A small network was shown many inputs. Here are its activations along a few directions, one row for each input.
Each table varies a few parts of the input and shows all the possible inputs, shuffled.
Descriptions start from the smaller parts, as in this example, which fits no table here: values(2) and (point or line(9) or (ring(5) and line(6))).
Shared parts are said once, and a part with two or three values counts as separate values.

Other details of the inputs shift rows strongly along two fixed directions, in all tables alike. That doesn't count.

A family of inputs:
R1: [-46.7  -3.8 -44.8  52.4  52.0  16.1  23.0 -26.8 -60.5   7.6  14.0]
R2: [-21.4  -4.9  26.3   5.3 -55.9  17.1 -12.2  45.6  -7.0  90.2  15.9]
R3: [-29.6 -16.4  37.7 -14.0 -44.7  -7.3 -29.1   7.1  41.2  -5.9  13.8]
R4: [ -1.3  10.5 -19.0 -11.2  20.4  21.6  25.0  -9.3 -36.5   6.1  -5.9]
R5: [ 81.8  18.2 -71.6 -22.1  61.5 -31.8  35.4  -8.6   6.0 -17.9   2.9]
R6: [-32.2 -46.2 -30.5  62.2  58.2  17.4  15.9 -32.6 -42.6   0.9   1.4]
R7: [ 76.9   1.6  -9.8 -13.0  -7.4 -48.9   0.1  27.2  56.0  -5.2 -14.9]
R8: [ -7.7  -7.1  26.8 -12.1 -62.5 -10.5 -19.5  13.5  35.5 -24.1   8.0]
R9: [  7.5 -23.8  42.5 -16.6 -55.3 -21.0 -17.7  10.4  24.0  -9.3   4.4]
R10: [-48.2  -8.5  12.9  19.7 -26.1  51.7 -19.5  12.4 -18.3  12.0  12.9]
R11: [-76.1 -47.2  36.3  47.8 -21.0  63.0 -25.1   7.1 -53.7  56.7  22.2]
R12: [ 28.6  -2.9   9.9 -10.1  35.1  22.8  10.4 -11.3 -22.9 -15.1   2.8]
R13: [ 34.2  60.5 -16.2 -56.6 -30.3  -9.8  12.4  19.5  23.1 -30.6 -26.2]
R14: [-44.3 -29.9  20.3  48.2  -2.6  -3.8 -22.9  -8.8   3.9  35.3  -5.7]
R15: [ 33.8  38.6 -67.1 -35.4  64.3 -27.7  23.0 -27.3  13.9 -54.9 -15.4]
R16: [  6.8  18.9  25.5  -8.3 -42.6 -47.2 -15.0  21.0  -1.5  24.5 -20.0]
R17: [  1.0 -43.7 -26.6  34.4  64.0  65.0  17.1 -10.2 -40.3  31.8  43.7]
R18: [ 58.3  26.0 -59.8 -28.5  52.6 -34.6  32.1 -24.3 -11.1 -49.0 -20.2]
R19: [-20.5  39.8  17.0 -41.0 -42.6   0.4 -14.2  25.7  23.6  17.2 -15.8]
R20: [ 42.2  41.0 -75.4 -24.1  45.5 -24.9  30.5 -20.9   0.5 -62.7 -17.0]
R21: [ -8.8  29.2  32.9 -29.4 -44.0  -2.3 -14.3  15.9  11.7  38.0 -14.5]
R22: [  3.2 -16.7  48.2 -17.5 -41.9 -20.0 -24.9  -2.1  41.8  -0.2   8.3]
R23: [ 44.9  29.7   0.6  -9.6 -13.5 -48.3   1.4  13.3  40.4 -45.5 -32.3]
R24: [ 39.6  15.6 -52.1 -15.7  70.8 -24.0  19.8 -28.8  35.8 -69.5 -22.2]
R25: [-33.8 -33.6  29.7  52.9  -6.0 -10.7 -12.3   1.3 -18.4  33.2  -8.1]
R26: [-52.1  16.3  14.1  17.5 -24.1  29.8   4.9  13.7 -37.0  37.9   4.3]
R27: [-24.1 -58.9   1.4  41.2  58.4  26.7  23.3 -45.8 -45.1  -4.7  36.3]
R28: [ 47.9  15.1  17.9 -34.4 -23.5 -32.2   5.5   2.1  41.7 -59.3   1.0]
R29: [-27.9 -27.0  -9.6  27.3  67.2  63.8   6.0 -39.1 -40.3  10.0  24.1]
R30: [  9.4  29.0  39.8 -30.2 -45.1 -12.7  -1.8  25.8  -5.7  30.1 -18.7]
R31: [-18.9  13.6  35.4 -27.0 -39.5  19.5 -35.2  25.1  28.9   3.9  -2.8]
R32: [-32.7 -14.9 -15.6  37.9  55.0  65.3  16.8 -23.1 -53.8  -7.8  26.2]
R33: [-12.2  18.8  18.7  -7.7 -41.6 -37.3 -27.9  11.2  16.5  32.5 -16.0]
R34: [ -1.5  -1.2 -34.9  24.1  20.8  -6.8   7.6 -10.8   8.1 -36.1 -14.8]
R35: [ 23.7 -35.7  38.9  -6.4 -55.6 -18.3 -18.6  31.9  41.9  29.6  28.4]
Each input here is: ring(5) and (point or ring(6)).
Q: Changing only the ring(5) part turns R33 into R22. The same change can be made to R15. Which row results?
A: R3
Q: Start at R6 and move only the ring(5) part, one step at a time. The first step leads to R9. Which rows follow, in order?
A: R11, R4, R18
Q: Start at R13 and move only the ring(6) part, one step at a time. The first step leads to R19. Which rows follow, in order?
A: R21, R30, R4, R26

A family of inputs:
R36: [ 26.7  -6.1 -37.3   4.9  67.3   2.4  34.5 -34.0 -27.3 -18.5   5.9]
R37: [  7.2  12.9 -51.6   8.4  65.3   1.3  28.9 -32.5 -24.4 -31.2 -10.1]
R38: [-37.9 -49.2  31.0  46.7 -28.4  -0.3 -28.4   5.7   8.6  36.2  19.8]
R39: [-36.7 -24.4 -17.9  36.2  51.1  25.6  20.6 -36.0 -51.1   3.2  13.0]
R40: [-71.2  -6.2  44.4  27.9 -79.2   4.4 -36.8  35.5  -4.6  51.9   0.1]
R41: [ 34.9  35.3  23.1 -54.8 -51.4 -17.1 -15.4  24.8  44.3 -23.4 -14.2]
R42: [-49.9  -4.9  -0.8  20.8   5.8  29.6  -6.8  -4.8 -22.2  23.9   9.9]
R43: [ 68.6  16.1  -4.5 -38.7  21.7 -10.7  18.6  -3.3  14.3 -34.8  -7.4]
R44: [ 56.6  27.8 -31.4 -30.5  16.6 -22.3  19.9   2.1  19.3 -34.1 -12.7]
R45: [-48.1 -24.8  17.5  21.9 -23.6  36.5 -13.4  12.6 -18.0  48.4  23.5]
R46: [ 44.2  32.6  -6.0 -42.1  -9.3 -20.4  -0.4  17.9  31.6 -11.8 -12.8]
R47: [  0.7 -12.2  48.7  -9.9 -69.0 -37.3 -35.7  24.9  55.7  -5.8  -9.3]
R48: [-29.0 -15.0 -42.9  42.0  56.8  18.9  19.4 -21.7 -44.6  18.7   8.6]
R49: [ 33.7  18.1  27.8 -32.9 -23.7 -10.7  -5.0   8.9  18.5 -22.5 -14.1]
Q: Describe the family of inputs behind these rows.
A: values(2) and (point or ring(6))
Q: Changing only the values(2) part turns R44 into R40. The same change can be made to R38. Which row results?
A: R47
Q: Which other rows does R42 become when the values(2) part takes its other values? List them by row number.
A: R46

A family of inputs:
R50: [ 23.3  37.2 -29.9 -41.5  15.8 -18.1  12.2 -12.5   4.4 -30.7 -11.2]
R51: [ 26.2   3.2 -13.0  -0.1  17.2 -32.5  -4.1 -24.3  41.2 -66.0 -22.2]
R52: [-34.5 -15.4 -17.5  48.9  20.0  26.5   7.9  -3.5 -44.6  21.6  18.0]
R53: [  8.3  -2.5  47.1 -24.4 -61.2 -35.3 -21.4  18.4  42.1  12.9   4.6]
R54: [-30.3   6.8  44.1 -26.0 -68.1  -4.4 -35.3  20.9  18.4  16.5   1.8]
R55: [ 33.3  37.2 -26.5 -30.3  26.1  -9.4  22.8 -15.1 -15.7 -40.1 -18.5]
R56: [ 18.5  10.0  43.7 -17.3 -54.0 -11.7 -34.9  38.5  41.3  13.5  -4.9]
R57: [ 38.5  16.6 -23.2 -25.6  21.7 -38.4  21.4 -13.1  16.0 -20.2  -2.6]
R58: [-16.9   5.4  52.5  -8.7 -73.7   5.0 -19.0  36.6  19.3  14.6  -5.9]
R59: [ 56.8  31.0 -31.3 -20.0  34.4 -13.8  12.2   2.7  15.8 -24.6 -12.5]
R60: [-19.1 -40.7   3.0  27.7  17.9  31.7  -9.0  -8.0 -19.2  27.5  12.7]
R61: [-23.3  24.2  27.9 -11.7 -41.7  -4.0 -27.8  19.2  -1.0  34.4 -20.2]
R62: [-21.6  10.8  56.0 -21.5 -58.8   2.4 -40.8  27.2  16.1  25.4 -11.3]
R63: [-24.6 -15.0   1.5  16.1  27.3  43.7   6.6  -8.2 -12.0  11.4   9.9]
R64: [-11.2 -11.5  -5.7  23.7  33.8   0.5   9.9 -14.8 -19.9  29.7   2.2]
R65: [-61.7 -22.8 -10.3  57.1  10.4 -14.0 -13.0  -9.5  -8.0   1.1 -12.7]
R66: [-54.0  -9.9 -26.5  31.4  21.3  33.5  16.4 -12.3 -30.7  25.6  16.5]
R67: [ 17.4  -1.3  57.9 -15.2 -63.4 -32.2 -16.7  22.2  28.4   7.1  -5.2]
R68: [-41.7 -31.8  -5.0  35.5  11.2  32.8  -5.4  -7.0 -17.2  18.3  36.7]
R69: [ -4.8  -3.0  43.2   4.5 -59.3  -2.0 -26.6  34.5  13.9  10.7   7.4]
R70: [-40.4 -33.3 -31.3  36.5  23.5  18.3   6.1 -12.8 -36.8  31.1  19.0]
R71: [-32.8 -11.1 -29.3  33.2  22.2  17.2   5.6  -5.8 -24.7  20.4  23.2]
R72: [ 53.0   0.2  -6.2 -21.5  48.1 -12.8  18.5 -23.6  16.8 -28.9  -1.5]
R73: [ -8.5  23.5  22.7  -6.2 -54.9  -5.8  -4.6  30.0   7.5  15.2 -16.6]
R74: [-20.8   6.4 -15.7  16.0  24.5  26.4  12.1  -4.0 -17.2  20.8  -4.6]
R75: [ 52.5  -7.0 -12.1 -18.5  14.2  -6.7  14.0  -6.7   5.6 -39.5  -3.4]
R76: [ 48.3   6.6 -35.5 -10.6  28.5 -15.1  24.3  -6.9 -10.4 -30.4 -12.1]
R77: [-17.2 -23.8 -21.6  31.0  30.6  18.8   1.6  -6.9 -30.6  32.4   1.8]
R78: [ 46.7  -6.1 -22.7 -31.1  15.1 -12.5   9.3 -10.4  22.4 -35.6   4.8]
R79: [ 47.2  14.6 -19.9 -12.8  32.7 -29.8  31.6 -16.3  -3.7 -29.0  -9.1]
R80: [-47.5 -20.0   4.6  25.6  21.0  43.3   4.1 -20.9 -49.9   3.1  17.0]
R81: [ 40.9  21.5 -21.0 -44.0  17.4  -1.7  22.2  -7.5  32.4 -48.3  -1.1]
Q: Changing only one part turns R75 into R76. The same change can be made to R56. Which row results?
A: R59
Q: Describe the family of inputs behind these rows.
A: values(2) and (point or (values(3) and line(5)))
Q: Which other rows does R68 become when the values(3) part takes its other values? List them by row number.
A: R56, R69
Q: Start at R53 and move only the line(5) part, one step at a time. The first step leads to R78. Which rows follow, in order?
A: R68, R81, R54
Q: Which other rows does R58 become when the values(3) part takes its other values? List them by row number.
A: R63, R81
Q: Which other rows does R79 become when the values(2) part takes its other values? List them by row number.
A: R67

A family of inputs:
R82: [ -3.2   4.3 -16.5   5.6  48.1  23.6  13.0 -15.0 -42.9  14.9  -6.9]
R83: [-75.8  17.8  47.4   7.2 -65.1   4.7 -25.8  20.3 -23.8  49.9  -6.6]
R84: [ -6.2 -32.7 -14.8  34.8  31.8  29.7  13.9 -21.8 -13.2 -39.0  15.0]
R85: [-11.4  37.5 -16.7 -18.3 -27.6   0.1   3.4  21.7  -0.3 -10.4 -12.4]
R86: [ 48.7   6.9 -21.7 -11.2  65.5   1.9  41.4 -26.7 -18.5 -20.9   2.9]
R87: [ 24.2   4.5   0.4  -1.2 -18.7  -1.9  10.2  22.7   5.6   4.8   8.2]
R88: [ 27.5 -15.2  -1.9   0.8  54.0   2.0  20.8 -43.1  -3.2 -60.1  -0.7]
R89: [-24.7 -28.8 -29.2  33.8  61.7  32.3  14.8 -18.2 -18.8  30.0  28.0]
R90: [-48.8 -29.1  70.3  19.3 -77.0  -6.1 -57.4  29.8  44.8  29.5   2.5]
R91: [ 70.2  54.9  -0.2 -58.6 -48.7 -30.2  -7.2  43.3  35.0 -23.6 -34.5]
R92: [ 61.9  46.8 -13.3 -58.3  -1.5 -24.7  -6.1  15.0  42.9 -17.8 -29.5]
R93: [-68.2 -63.6  10.6  57.5  30.2  46.2   6.3 -38.2 -67.9  42.2  39.0]
R94: [ 49.3  15.4 -26.6  -0.4   5.3 -80.9   5.6   0.7  29.7 -30.4 -37.5]
R95: [-15.0  32.5 -32.4 -16.8  27.6   9.1  13.0 -19.4  -3.2 -15.6  -3.7]
R96: [ -3.5 -26.1  -2.0  -2.1   6.5   0.3  -9.8  -9.2  18.4   9.0  20.5]
R97: [-25.0 -25.2  46.6   8.0 -92.2  -6.2 -36.1  38.2  15.6  37.3  15.6]
Q: Describe the family of inputs behind these rows.
A: point or (values(3) and line(5))

A family of inputs:
R98: [-29.2 -43.6 -27.2  57.3  46.4  30.2   1.6 -19.2 -22.7  -3.9  17.6]
R99: [ -4.2  -7.3  25.3   9.8 -45.4  -6.6 -14.2  23.6   5.6  10.5  10.1]
R100: [-59.5 -42.4  -5.6  44.0  13.8  42.3  -0.9  -9.0 -33.7  46.0  46.6]
R101: [ 44.4  16.1  -8.3 -29.2  53.8   5.2  23.2 -30.2   4.7 -55.0  -8.0]
R102: [-61.2 -41.2  25.8  61.4  16.8  28.5  -5.3 -12.2 -50.2  63.0  14.5]
R103: [-45.6  45.4  11.8 -18.0 -42.0   9.4 -13.2  22.9 -16.7  23.2 -20.9]
R104: [  4.5 -23.2 -15.4  15.2  41.6   0.3  18.7 -28.4 -36.4   3.3   5.0]
R105: [ 50.6   5.5 -23.1 -25.1  62.4  17.5  26.3 -20.9   6.6 -26.3   8.4]
R106: [ -2.7   1.9  27.4 -11.3 -40.6 -25.3 -34.1  10.0  44.4 -20.8 -14.1]
R107: [ 13.6   7.1  15.5 -23.8 -48.2 -23.2 -14.5  26.6  53.5   4.7  -2.0]
R108: [ 16.1   0.2  16.2 -20.2 -42.3 -23.2 -33.1  27.2  59.6   2.1  -3.4]
R109: [ 11.4   6.5  29.4  -7.3 -50.3 -44.9 -15.2  22.0  17.6  16.8  -5.4]
R110: [ -2.9  -0.6  25.3   3.7 -48.1 -45.0 -14.3  19.4  27.3  17.9 -17.4]
R111: [-62.9  13.2 -15.8  35.6  -5.0  46.9   1.9  14.8 -58.8  50.3   1.1]
R112: [ 13.5   2.7 -29.9  -5.7  46.0  -2.0  26.5 -35.8   7.6 -57.0  -1.8]
R113: [ -0.9  11.8  33.5 -22.2 -49.6 -21.2 -17.2  12.3  22.2 -12.9  -0.3]
R114: [  3.9  -0.8  26.3   2.1 -58.5 -22.7 -15.3  31.2  33.8   2.0  -8.3]
R115: [ 37.0   3.6 -19.9 -28.8  49.0   5.3  27.6 -36.0 -10.5 -58.9  -1.5]
R116: [-93.5  -3.3 -25.9  42.0  12.5  67.9  -0.7   0.8 -64.7  80.0  22.3]
R117: [ 56.8  -1.4 -28.7 -18.4  44.4   6.0  28.6 -21.0 -10.9 -48.2   0.5]
R118: [ 33.2  55.7 -59.0 -27.4  53.0 -11.3  36.5 -15.1 -25.9 -17.8 -28.0]
R119: [ 20.7  -4.0  15.5 -30.3 -24.9   1.1  -7.4  13.6  16.8   8.4   6.7]
R120: [ 45.0   1.9 -10.6  -4.7  46.6  13.3  23.5 -11.7  -5.4 -32.5  -2.1]
R121: [ 12.1  -4.0  17.6   1.7 -31.5 -48.3 -29.1  15.0  36.3   5.3 -19.8]
Q: Changing only one part turns R106 into R108. The same change can be made to R113. Which row results?
A: R100
Q: Describe the family of inputs behind these rows.
A: values(4) and (point or line(5))
Q: Which other rows does R101 become when the values(4) part takes its other values? List them by row number.
A: R102, R105, R120
Q: Which other rows does R102 become when the line(5) part takes its other values? List them by row number.
A: R104, R109, R110, R121
